These are the activations of a small network on made-up records, seen along a few directions, one row for each record.
Each row is followed by the record's values for the fields Teda, Bevur, Dol, Keso, Kube, Movaz, Zezi.
Not every record has every field; a missing one is left out.
Other fields move the rows too, some of them a lot.
Strong random noise was added to every row along 2 fixed directions; ignore it. To show where, here is one row again and again, with new noise each time:
[ 217  -73  502 -114 -487 -168  258 -272  444   72  -35 -176  122    2
  -46 -408  132 -288   98]
[  94  -20   56 -204 -412   19   69  -24  567  -53    8 -176 -241  146
  122 -224  390 -204    7]
[ -24   52 -245 -279 -276  171 -111   68  477   -6  -45 -181 -428  159
  180    5  319  155  -57]
[ 110   -5  259 -179 -352  -38   96 -220  321  148 -102 -181  -11  -13
  -15 -193    2   91   46]

[  26  -64   49   99  181  121   35 -179  -72  145 -153  -41   55  -68
 -162   32 -309  251  -11]  Teda: l2 / Bevur: w2 / Dol: h2 / Keso: n3 / Movaz: g1 / Zezi: s2
[ 176  -44  280  110 -273 -117   39    5   78  121   63  -10  126   41
   51 -121   18  -75   13]  Teda: l2 / Bevur: w3 / Dol: h2 / Keso: n1 / Movaz: g1 / Zezi: s1
[ 139 -147  -62   35  -61   21  229  178  519  -89   99 -127 -143  291
  143  -54  851 -475   92]  Teda: l2 / Bevur: w1 / Dol: h3 / Zezi: s2
[ 135  -44  206  104   14  -96  199  -43   79   82   15  -20  205   47
  -95 -110 -200  -15  -79]  Teda: l2 / Bevur: w3 / Dol: h2 / Keso: n3 / Movaz: g1 / Zezi: s2
[ 233 -251  312  -15   -1 -140  263  -90 -263  341  -18  251  463  -74
 -120   99 -105  -12  144]  Teda: l1 / Dol: h2 / Keso: n2 / Movaz: g1 / Zezi: s2
[ -48   82  -79   76  222 -173  116   12  131 -521  123  -78   59 -139
 -202 -265   51 -222 -225]  Teda: l3 / Dol: h3 / Kube: b1 / Movaz: g2 / Zezi: s1
[  86  -38  -11   42  117   53  142 -106 -437  685 -199   51  461  -56
  -84  253   26  591  235]  Teda: l2 / Bevur: w1 / Dol: h3 / Kube: b2 / Movaz: g1 / Zezi: s2
[  19  -66  -31  -77  198  -57   43  -60  228  -47  -24  -39   48  -40
 -138 -198  189 -163  -82]  Teda: l3 / Dol: h4 / Zezi: s2
[  29   83 -426   16  473  113   22  223   90 -325 -130 -105 -191  145
   36    0  306  -61 -268]  Teda: l2 / Bevur: w2 / Dol: h3 / Kube: b2 / Movaz: g1 / Zezi: s1
[  90  104  435   95  -49 -104  135 -255   91  102  -79 -273   56 -156
 -216 -243 -588  116  -20]  Teda: l2 / Bevur: w3 / Dol: h2 / Keso: n3 / Zezi: s1
[  39 -142   42  106  -35 -145   31  -65 -215  -72  208  353   45   40
    3   59  -32 -254  241]  Teda: l1 / Dol: h2 / Keso: n3 / Movaz: g1 / Zezi: s2
[ -74  286 -475 -206 -185  296 -279  313  481 -309  -35 -198 -626  192
  352   30  414  -49 -126]  Teda: l1 / Dol: h2 / Keso: n1 / Kube: b2 / Movaz: g1 / Zezi: s1
[ -14   83  -32   66  278   63  -61 -177  -27 -107 -129 -215  -79 -169
 -189 -122 -637  347 -200]  Teda: l2 / Bevur: w4 / Dol: h2 / Keso: n3 / Zezi: s1
[ 202 -121  453  -20  -88 -188  230 -178   12  201  -49   75  450  -53
 -346 -319   59 -241  -46]  Teda: l3 / Dol: h1 / Movaz: g1 / Zezi: s2
[  50   16  -26   70 -124  -24   15  162  450 -203  100 -117 -338  162
  121 -207  147 -352  -90]  Teda: l2 / Bevur: w3 / Dol: h2 / Keso: n3 / Movaz: g1 / Zezi: s1
[ -29   43    6  143  527   34  141 -147 -244 -323  183  157  209  -74
 -273 -149 -457   28 -234]  Teda: l3 / Dol: h2 / Keso: n3 / Movaz: g1 / Zezi: s2
[  76  124  -46   38  680 -151  400 -288 -325 -198  -62  -79  582 -229
 -500 -135 -476  380 -367]  Teda: l3 / Dol: h3 / Kube: b2 / Movaz: g2 / Zezi: s2
[ 191  -41   32   48 -108  109  108  209  393 -264   56 -196 -188  160
   21 -301  379 -467 -133]  Teda: l2 / Bevur: w4 / Dol: h2 / Keso: n2 / Movaz: g1 / Zezi: s1
[  55   87   46 -260  -81  179   57 -130  249  142 -201 -218  -45   32
  -32  -34  -60  351  -64]  Teda: l1 / Dol: h2 / Keso: n1 / Movaz: g1 / Zezi: s2
[ -19  -50  402   -4 -521 -194  152 -391   10   36   48  -47  139 -146
  -62 -215 -164 -138  173]  Teda: l1 / Dol: h2 / Keso: n1 / Kube: b1 / Movaz: g2 / Zezi: s2
[  99   37   82   50  223 -119  155  -29  -47  -27 -112 -117  391   16
 -184 -183 -148 -133 -127]  Teda: l2 / Bevur: w4 / Dol: h4 / Kube: b2 / Movaz: g1 / Zezi: s1
[ -46 -133  502   83 -196 -378  150 -460 -538  290  100  169  542 -289
 -240   68 -423  -57  399]  Teda: l1 / Dol: h4 / Kube: b1 / Movaz: g2 / Zezi: s2
[  24 -128  448  197 -403 -143   21  -53  222 -338  236  174  110  -41
  122 -306   16 -718  234]  Teda: l1 / Dol: h2 / Keso: n3 / Movaz: g1 / Zezi: s1
[-232  115 -391  -81  413  135  -41  305  224 -373   34   58 -360  139
  -31   -4  127  104 -323]  Teda: l3 / Dol: h3 / Movaz: g1 / Zezi: s2
[ 241 -169  688   67 -235 -241  329 -293 -183  176  202  237  619  -12
   -9 -142   73 -315  189]  Teda: l1 / Dol: h2 / Keso: n1 / Movaz: g1 / Zezi: s2
[-357  141 -716 -248   13  335 -294  334  242  197   -4 -249 -637  250
  316  567  522  403 -121]  Teda: l2 / Bevur: w5 / Dol: h4 / Kube: b1 / Movaz: g2 / Zezi: s2
[  -6   22  103  114  304 -125   64    0  -70 -418  322  111  231   63
 -150 -287   21 -433 -112]  Teda: l3 / Dol: h4 / Movaz: g1 / Zezi: s1
[ -41  -56 -247  -26  -40   52 -190  118  235 -103  -43   -7 -201  243
   47   62  208  -44 -228]  Teda: l2 / Bevur: w4 / Dol: h1 / Movaz: g1 / Zezi: s2
[-242   72 -263 -147 -213  198 -193  231  -41  458  -86 -220 -398   28
  231  485  265  538   95]  Teda: l2 / Bevur: w5 / Dol: h3 / Kube: b1 / Movaz: g2 / Zezi: s1
[   0  -56 -392   -2  366  124  -85  201   44 -250   36  -23   -1  207
  -93   99  289 -127 -138]  Teda: l2 / Bevur: w2 / Dol: h4 / Movaz: g1 / Zezi: s1
[ 149 -271  361  172  -78   51  222 -130 -225  237  -19  193  422   10
  -98   14  115  -61   71]  Teda: l2 / Bevur: w2 / Dol: h2 / Keso: n2 / Movaz: g1 / Zezi: s2
[ 216   13  350   53  176 -262  340  -79   76 -117 -207  -22  296 -138
 -221 -425   45 -269 -141]  Teda: l3 / Dol: h3 / Kube: b2 / Movaz: g1 / Zezi: s1
[ -28   66  134   -6   89   46  -32 -100  -82  100 -175   31  138 -182
   44  103 -458  194   25]  Teda: l1 / Dol: h2 / Keso: n3 / Kube: b3 / Movaz: g1 / Zezi: s1
[  28 -104 -554   -2   18    3 -280  372 -113 -202  382  352 -284  144
  269  383  495 -195  116]  Teda: l1 / Dol: h2 / Keso: n1 / Zezi: s1
[-182  -39  317   54  -95  -46 -197 -182 -529  672 -128  128  275  -68
  -20  401 -396  624  242]  Teda: l2 / Bevur: w5 / Dol: h4 / Movaz: g1 / Zezi: s1
[  52    8   27  -83  115   -7  265 -115   76  251 -200 -115   45 -248
 -110 -103  -86  240 -265]  Teda: l3 / Dol: h2 / Keso: n2 / Kube: b2 / Movaz: g2 / Zezi: s2
[  24  -10  -32  -60  135  -76  105   21  423 -278   90 -103  -45   56
 -165 -371  251 -419 -145]  Teda: l3 / Dol: h4 / Zezi: s2
[-254  300 -458  -94  379  220 -337   75  113 -129 -108 -168 -587 -168
  -95   85 -612  656 -298]  Teda: l3 / Dol: h2 / Keso: n3 / Zezi: s1
[ 198   51  548  -41 -486 -190  295 -271  187  156  -75  -53  300    8
  -35 -361   -9 -252  149]  Teda: l1 / Dol: h2 / Keso: n1 / Kube: b2 / Movaz: g1 / Zezi: s2
[ 109  -38  352  -94 -191   44  138  -91  125  131    4    4  328    0
   68    5   81   19   43]  Teda: l1 / Dol: h2 / Keso: n1 / Movaz: g1 / Zezi: s2
[ 140  -62  -28   43   61  -30  139   25  217  -54   -6  -87  128  203
   97 -212  563 -520  -32]  Teda: l2 / Bevur: w2 / Dol: h4 / Kube: b2 / Movaz: g1 / Zezi: s1
[ 130    9 -123  230  394   16   41  -56  -84 -479  222   20  136  -70
 -225 -170 -101 -204 -129]  Teda: l2 / Bevur: w2 / Dol: h2 / Keso: n3 / Zezi: s1
[-110   76   24  -88 -271   12 -309 -129  -89   51  -73   16 -247  -56
   82   21 -332  347  110]  Teda: l1 / Dol: h2 / Keso: n1 / Movaz: g1 / Zezi: s1
[-134   11 -294  -36  100  191 -173  178 -162  223 -158  -75   -6   33
  224  204  -41  501   39]  Teda: l2 / Bevur: w4 / Dol: h3 / Kube: b3 / Movaz: g1 / Zezi: s1

Which values does each new row have?
[  95  -73   72    7  253  -16  -47 -258 -208  252 -293   -9  296  -34
 -218  173 -268  445 -187]  Teda: l2 / Bevur: w2 / Dol: h1 / Movaz: g1 / Zezi: s2
[ -98  113 -160 -104  177  198  -16   61   52   23 -138   31  -55  -21
   57  217 -231  191  -83]  Teda: l1 / Dol: h2 / Keso: n3 / Kube: b3 / Movaz: g1 / Zezi: s2
[ 220 -236  155   52 -290 -224  175  -51 -136   61  274  365  313  157
   28   28  349 -374  297]  Teda: l1 / Dol: h2 / Keso: n1 / Movaz: g1 / Zezi: s2
[ -81   26  173   90  -66   38 -157   44   31 -164  109  133   11 -111
  111   72 -235 -129   89]  Teda: l1 / Dol: h2 / Keso: n3 / Movaz: g1 / Zezi: s1
[-171  -45 -504   18  246  195 -248  332 -153  -40   25  213 -202  280
  225  554  562  335  -28]  Teda: l2 / Bevur: w1 / Dol: h3 / Movaz: g1 / Zezi: s1
[ -12  157   61  166  295 -222  132 -197  -59 -671  267  -29  134  -98
 -449 -296 -293 -545 -256]  Teda: l3 / Dol: h1 / Kube: b1 / Movaz: g2 / Zezi: s1
[-133  150 -270  -11  317   15  -70  238  201 -425   44   31 -381   74
 -116 -139   89  -76 -215]  Teda: l3 / Dol: h3 / Movaz: g1 / Zezi: s1
[ -83   82 -357 -261 -168  279 -166  150  329  -15  -26  -44 -443  243
  210  155  367  238  -67]  Teda: l1 / Dol: h2 / Keso: n1 / Movaz: g1 / Zezi: s2
[  25  212   25  169  144  -19   33  -90  -55 -114  -25   70   86 -200
 -203 -171 -388   50  -56]  Teda: l3 / Dol: h2 / Keso: n3 / Kube: b2 / Movaz: g1 / Zezi: s1
[  18  139  -17  165  106  -61    4  -48 -239   65  -71    6  158  -74
 -126   38 -564  282  -71]  Teda: l2 / Bevur: w3 / Dol: h2 / Keso: n3 / Kube: b2 / Movaz: g1 / Zezi: s1
[   4   47  114 -153   20   -3  -95  -24  227   16  -96 -202   37 -120
  -52   13 -145  -29   50]  Teda: l1 / Dol: h4 / Zezi: s1
[-208  230 -530 -162  382  368 -196  -27 -135   92 -325  -31 -225  -90
  -87  377 -545  791 -139]  Teda: l1 / Dol: h2 / Keso: n3 / Kube: b2 / Movaz: g1 / Zezi: s2
[  84  -93  182  116   -7  -64    4   43  139 -180   59  144   87 -129
  -44  -53 -122 -428  112]  Teda: l1 / Dol: h2 / Keso: n3 / Movaz: g1 / Zezi: s1
[-171  -33  246  243 -448 -177 -237  -50 -235 -250  335  379 -121   -8
  122  -31 -204 -346  393]  Teda: l1 / Dol: h2 / Keso: n3 / Movaz: g1 / Zezi: s1
[  31 -146  152   72 -208  -64  204  -77   60  -14  -10 -137   51  -88
  -99 -188  -73 -209 -103]  Teda: l2 / Bevur: w4 / Dol: h2 / Keso: n2 / Kube: b1 / Movaz: g2 / Zezi: s2
[ 232 -199  424   13   65   50  297 -230 -198  414 -276  -73  359 -110
 -303  -58 -149  176  -12]  Teda: l2 / Bevur: w2 / Dol: h2 / Keso: n2 / Movaz: g1 / Zezi: s2
[   5   40 -427 -159  502  108   49  238  204 -344 -120  -54 -202  103
 -163  -67  195  166 -367]  Teda: l3 / Dol: h3 / Movaz: g1 / Zezi: s2
[  87   44  139    9 -176    5   -7  109  414 -225   88  -51 -119   -1
   96 -136   65 -407   57]  Teda: l1 / Dol: h2 / Keso: n3 / Movaz: g1 / Zezi: s1
[  25  -17 -197 -117   50   77 -122  -38 -271  117   61  179   -5   67
   60  266   -6  354   76]  Teda: l1 / Dol: h2 / Keso: n1 / Movaz: g1 / Zezi: s2
[ -45   96 -153  -88   85  127  -56  101 -357  578 -258  -56    4   29
   67  346  -34  667   60]  Teda: l2 / Bevur: w5 / Dol: h3 / Kube: b2 / Movaz: g1 / Zezi: s1
[ -61  232  -15  184  383  -67   43 -243 -237 -377  120 -119   87 -346
 -315 -202 -744  119 -231]  Teda: l3 / Dol: h2 / Keso: n3 / Kube: b1 / Movaz: g2 / Zezi: s1
[  74  -68  312  109  -67 -107   36  -93  -26   92   74  195  210 -120
   10 -139   18  -54  -25]  Teda: l3 / Dol: h2 / Keso: n1 / Movaz: g1 / Zezi: s1
